A small network was trained on invented records. Each row is its activation on one of them, seen along a few directions.
After each row come some of the record's fields: ZIL, NIN, ZEP, MEV, POZAR, TEDU.
The largest differences between rows may come from other fields.
In the rows, zero is written as 500.
Random noise pushes rows far along 2 fixed directions. That doesn't count. These rows show it; they differ only by the noise:
[258 647 523 459 502 399 487 473 600 363 591 656 416 433 526 599 727 361
 569 554]
[459 600 554 504 574 382 458 483 596 423 619 571 409 204 473 584 675 376
 533 532]
[528 530 491 585 502 407 390 528 551 381 564 609 423 306 504 622 584 399
 517 549]
[597 432 391 700 383 446 292 592 484 306 476 679 444 498 560 680 457 432
 498 578]

[357 750 620 277 743 400 616 445 680 529 721 496 299  71 434 587 728 449
 541 531] => ZIL=las NIN=giziz ZEP=bogil MEV=badev POZAR=tup TEDU=vesu
[368 555 610 316 590 504 609 426 531 632 641 406 446 420 408 469 607 510
 552 574] => ZIL=ner NIN=pavuz ZEP=bogil MEV=badev POZAR=timi TEDU=nir
[502 471 506 519 388 565 439 428 456 476 450 513 578 597 545 501 528 498
 538 398] => ZIL=las NIN=geti ZEP=bogil MEV=lef POZAR=fosik TEDU=nir
[652 442 479 615 388 500 451 492 500 359 489 637 537 562 531 558 501 503
 595 544] => ZIL=ner NIN=giziz ZEP=bogil MEV=lef POZAR=tup TEDU=zuvem
[227 540 577 358 570 453 566 376 539 515 595 592 413 433 519 465 727 316
 597 581] => ZIL=las NIN=pavuz ZEP=bogil MEV=lef POZAR=timi TEDU=vesu
[379 505 512 409 577 377 674 457 525 469 582 518 504 456 477 463 632 499
 485 455] => ZIL=ner NIN=pavuz ZEP=duf MEV=badev POZAR=tup TEDU=moz
[562 414 528 496 622 422 535 363 492 405 576 553 584 283 557 449 733 328
 498 565] => ZIL=ner NIN=pavuz ZEP=bogil MEV=lef POZAR=timi TEDU=vesu
[649 394 460 569 591 513 524 447 367 471 413 463 636 437 515 276 649 531
 460 437] => ZIL=ner NIN=pavuz ZEP=duf MEV=lef POZAR=vogir TEDU=moz
[273 622 498 391 427 561 659 581 568 530 434 474 469 555 435 550 603 612
 508 486] => ZIL=ner NIN=geti ZEP=duf MEV=lef POZAR=fes TEDU=moz
[716 603 478 521 425 650 403 675 405 744 199 270 561 672 324 598 116 725
 388 393] => ZIL=las NIN=giziz ZEP=duf MEV=badev POZAR=gidet TEDU=nir
[618 476 569 576 570 503 575 429 484 490 569 531 540 287 390 430 550 483
 448 393] => ZIL=las NIN=geti ZEP=duf MEV=badev POZAR=tup TEDU=zuvem
[225 579 479 448 443 589 555 483 490 562 395 489 640 734 497 405 510 511
 549 402] => ZIL=las NIN=geti ZEP=duf MEV=lef POZAR=vogir TEDU=moz
[512 478 358 615 295 536 355 569 497 398 528 655 503 731 528 652 404 543
 566 593] => ZIL=ner NIN=giziz ZEP=bogil MEV=badev POZAR=tup TEDU=nir
[547 414 425 637 359 459 472 503 325 406 457 627 575 786 631 551 545 449
 474 511] => ZIL=ner NIN=pavuz ZEP=bogil MEV=badev POZAR=tup TEDU=moz
[612 348 383 689 348 439 336 674 439 265 556 650 407 494 562 662 370 395
 560 589] => ZIL=las NIN=giziz ZEP=bogil MEV=lef POZAR=tup TEDU=moz
[800 257 488 673 580 477 464 481 410 424 572 526 535 283 625 475 576 421
 517 574] => ZIL=ner NIN=pavuz ZEP=bogil MEV=lef POZAR=timi TEDU=moz
[316 556 590 339 736 376 637 367 640 424 641 463 402 155 480 475 760 390
 524 618] => ZIL=ner NIN=pavuz ZEP=bogil MEV=lef POZAR=timi TEDU=vesu
[597 419 447 513 637 485 559 359 513 442 614 491 505 363 581 330 720 357
 525 420] => ZIL=ner NIN=geti ZEP=duf MEV=lef POZAR=fosik TEDU=moz
[298 686 500 324 579 491 592 506 599 573 486 478 492 631 474 423 606 618
 585 465] => ZIL=ner NIN=giziz ZEP=duf MEV=badev POZAR=fes TEDU=nir
[688 443 506 657 531 536 379 569 513 606 376 376 495 432 388 542 265 596
 527 468] => ZIL=las NIN=giziz ZEP=duf MEV=lef POZAR=timi TEDU=nir
[717 301 429 610 394 523 426 493 441 453 434 615 553 513 513 476 560 442
 487 542] => ZIL=ner NIN=pavuz ZEP=bogil MEV=lef POZAR=fes TEDU=vesu
[288 706 578 424 581 485 621 592 573 606 515 352 416 466 484 601 437 493
 551 463] => ZIL=las NIN=giziz ZEP=duf MEV=lef POZAR=fosik TEDU=moz
[627 475 524 615 389 514 418 498 511 525 458 486 481 604 572 571 272 576
 401 533] => ZIL=ner NIN=geti ZEP=bogil MEV=badev POZAR=fosik TEDU=zuvem
[560 552 571 438 505 468 602 534 447 603 576 441 508 450 509 588 484 596
 445 516] => ZIL=ner NIN=pavuz ZEP=bogil MEV=badev POZAR=tup TEDU=moz
[542 385 529 497 520 500 470 403 490 507 495 530 534 500 484 454 604 470
 568 553] => ZIL=ner NIN=pavuz ZEP=bogil MEV=lef POZAR=timi TEDU=nir
[358 534 486 413 442 525 463 489 534 498 515 457 423 541 525 570 444 543
 523 464] => ZIL=las NIN=geti ZEP=bogil MEV=lef POZAR=fosik TEDU=nir
[391 571 410 469 351 525 486 548 521 407 455 693 349 712 562 680 409 509
 613 604] => ZIL=las NIN=giziz ZEP=bogil MEV=lef POZAR=tup TEDU=zuvem
[824 233 412 700 520 460 288 548 386 501 501 530 476 334 548 549 271 424
 453 578] => ZIL=las NIN=pavuz ZEP=bogil MEV=lef POZAR=timi TEDU=vesu
[566 402 407 569 410 539 410 591 465 476 386 477 461 475 492 717 360 547
 444 654] => ZIL=ner NIN=pavuz ZEP=bogil MEV=lef POZAR=timi TEDU=vesu
[650 268 449 737 399 463 369 619 318 417 450 663 593 682 665 507 422 502
 443 473] => ZIL=las NIN=pavuz ZEP=bogil MEV=badev POZAR=fes TEDU=moz
[452 530 500 414 580 472 673 514 586 516 522 460 486 336 481 480 639 505
 491 449] => ZIL=ner NIN=geti ZEP=duf MEV=lef POZAR=fes TEDU=moz
[259 537 518 393 441 571 638 441 538 459 470 545 575 738 537 292 740 446
 536 428] => ZIL=ner NIN=geti ZEP=duf MEV=lef POZAR=gidet TEDU=moz
[563 539 549 458 550 434 510 495 586 521 717 492 494 255 438 523 611 465
 588 518] => ZIL=ner NIN=giziz ZEP=bogil MEV=badev POZAR=tup TEDU=nir
[730 452 455 652 539 452 467 650 529 575 529 342 469 140 407 542 331 573
 358 481] => ZIL=ner NIN=geti ZEP=duf MEV=lef POZAR=fes TEDU=moz
[912 383 476 633 542 572 312 616 501 635 322 333 550 462 389 433 224 658
 454 483] => ZIL=ner NIN=giziz ZEP=duf MEV=badev POZAR=vogir TEDU=nir
[350 769 533 430 553 456 528 572 551 526 575 470 362 297 455 716 441 582
 510 546] => ZIL=las NIN=giziz ZEP=bogil MEV=badev POZAR=tup TEDU=zuvem
[449 577 490 431 438 512 462 491 547 532 445 448 479 478 522 666 370 519
 450 470] => ZIL=las NIN=geti ZEP=bogil MEV=lef POZAR=fosik TEDU=vesu
[198 594 319 536 260 482 431 539 539 326 555 765 452 856 646 698 523 379
 618 664] => ZIL=ner NIN=giziz ZEP=bogil MEV=lef POZAR=tup TEDU=vesu
[852 295 517 607 478 535 338 483 370 444 474 436 517 453 473 442 470 457
 458 393] => ZIL=las NIN=geti ZEP=bogil MEV=lef POZAR=fosik TEDU=nir
[439 555 588 460 505 379 541 562 639 393 672 511 383 310 477 545 645 420
 617 607] => ZIL=ner NIN=giziz ZEP=bogil MEV=lef POZAR=tup TEDU=moz
[ 59 656 473 372 441 484 556 589 616 474 502 644 494 836 506 550 562 413
 545 526] => ZIL=las NIN=giziz ZEP=duf MEV=badev POZAR=fes TEDU=vesu
[541 440 496 557 493 516 430 498 503 349 587 485 477 408 524 450 519 527
 485 532] => ZIL=ner NIN=geti ZEP=bogil MEV=badev POZAR=fosik TEDU=moz
[343 619 528 427 418 590 482 435 349 500 474 483 542 804 530 461 566 465
 487 402] => ZIL=las NIN=geti ZEP=bogil MEV=badev POZAR=fosik TEDU=nir
[512 601 486 478 614 447 629 512 582 481 530 450 406 415 505 586 529 517
 558 495] => ZIL=ner NIN=giziz ZEP=duf MEV=lef POZAR=tup TEDU=moz
[316 671 488 325 551 426 678 350 518 619 496 474 456 498 444 448 649 602
 522 446] => ZIL=ner NIN=pavuz ZEP=duf MEV=lef POZAR=tup TEDU=nir
[ 27 667 535 250 536 465 679 316 599 472 444 563 484 758 571 548 798 493
 617 570] => ZIL=ner NIN=pavuz ZEP=bogil MEV=lef POZAR=timi TEDU=nir
[266 646 470 445 442 482 499 485 580 421 632 608 495 590 511 638 722 464
 576 550] => ZIL=ner NIN=giziz ZEP=bogil MEV=badev POZAR=tup TEDU=nir

Which values does each new row have?
[434 574 365 521 260 490 429 739 428 409 450 507 424 739 512 785 293 542
 535 639] => ZIL=ner NIN=giziz ZEP=bogil MEV=lef POZAR=tup TEDU=moz
[242 734 523 413 558 324 543 542 597 463 709 468 301 285 468 600 601 421
 581 624] => ZIL=ner NIN=giziz ZEP=bogil MEV=lef POZAR=tup TEDU=moz
[759 551 491 588 396 472 420 622 499 563 428 452 475 325 428 738 214 630
 458 575] => ZIL=ner NIN=giziz ZEP=bogil MEV=lef POZAR=tup TEDU=zuvem
[862 355 491 640 662 602 406 485 434 561 539 409 435 191 348 414 428 464
 404 470] => ZIL=las NIN=geti ZEP=duf MEV=badev POZAR=timi TEDU=vesu
[329 576 580 260 532 502 576 384 600 485 527 494 522 623 557 475 672 518
 502 432] => ZIL=ner NIN=geti ZEP=bogil MEV=badev POZAR=fosik TEDU=nir
[554 303 477 587 515 512 392 542 479 464 467 581 458 588 591 603 448 535
 487 554] => ZIL=las NIN=pavuz ZEP=bogil MEV=badev POZAR=timi TEDU=nir
[932 335 541 680 446 487 307 575 439 527 488 377 576 298 471 479 184 601
 378 483] => ZIL=ner NIN=geti ZEP=bogil MEV=badev POZAR=fosik TEDU=zuvem
[414 536 494 502 576 485 548 546 586 477 515 414 493 461 473 522 456 488
 588 545] => ZIL=ner NIN=giziz ZEP=duf MEV=lef POZAR=timi TEDU=moz
[923 370 490 583 651 571 377 527 459 567 398 436 633 269 502 353 475 477
 478 382] => ZIL=las NIN=giziz ZEP=duf MEV=lef POZAR=vogir TEDU=vesu
[368 459 576 400 642 388 697 332 521 434 623 616 516 401 461 314 818 371
 581 391] => ZIL=las NIN=pavuz ZEP=duf MEV=lef POZAR=tup TEDU=moz
[481 503 581 508 453 517 486 415 459 421 501 549 606 564 553 450 499 447
 467 427] => ZIL=las NIN=geti ZEP=bogil MEV=badev POZAR=fosik TEDU=zuvem
[235 671 431 513 378 412 490 472 577 430 523 573 483 674 512 654 545 476
 629 569] => ZIL=ner NIN=giziz ZEP=bogil MEV=lef POZAR=tup TEDU=nir
[548 382 522 478 573 494 500 379 510 506 557 511 569 420 514 464 705 449
 572 521] => ZIL=ner NIN=pavuz ZEP=bogil MEV=lef POZAR=timi TEDU=nir
[628 436 371 625 463 625 404 539 505 484 460 515 547 595 451 559 347 470
 510 584] => ZIL=ner NIN=giziz ZEP=duf MEV=badev POZAR=timi TEDU=vesu
[359 476 415 520 335 480 440 507 577 251 548 778 512 803 611 591 616 415
 602 623] => ZIL=ner NIN=giziz ZEP=bogil MEV=badev POZAR=tup TEDU=vesu
[623 289 497 535 596 406 444 471 534 380 536 559 513 395 559 488 547 441
 482 599] => ZIL=ner NIN=pavuz ZEP=bogil MEV=badev POZAR=timi TEDU=vesu
[337 578 545 319 516 506 617 441 649 427 576 500 456 402 565 563 656 431
 511 535] => ZIL=ner NIN=geti ZEP=bogil MEV=lef POZAR=fosik TEDU=vesu
[223 784 584 385 511 425 568 459 627 535 635 476 395 336 416 541 700 526
 629 562] => ZIL=ner NIN=giziz ZEP=bogil MEV=lef POZAR=tup TEDU=nir
[354 489 429 442 480 343 575 466 536 439 503 611 510 622 560 501 560 423
 465 520] => ZIL=ner NIN=pavuz ZEP=duf MEV=lef POZAR=tup TEDU=vesu
[464 659 613 370 696 400 644 523 654 580 579 268 429 126 409 497 574 448
 528 483] => ZIL=ner NIN=giziz ZEP=duf MEV=lef POZAR=fosik TEDU=moz
[375 693 494 480 404 537 627 535 524 672 322 465 496 662 502 568 390 641
 460 474] => ZIL=ner NIN=geti ZEP=duf MEV=lef POZAR=fes TEDU=zuvem
[418 383 426 501 445 520 423 518 488 491 423 540 499 641 549 662 418 549
 538 540] => ZIL=las NIN=pavuz ZEP=bogil MEV=lef POZAR=timi TEDU=nir
[573 230 358 693 282 593 324 542 344 166 403 725 616 933 694 524 416 476
 512 475] => ZIL=las NIN=geti ZEP=bogil MEV=badev POZAR=fosik TEDU=moz
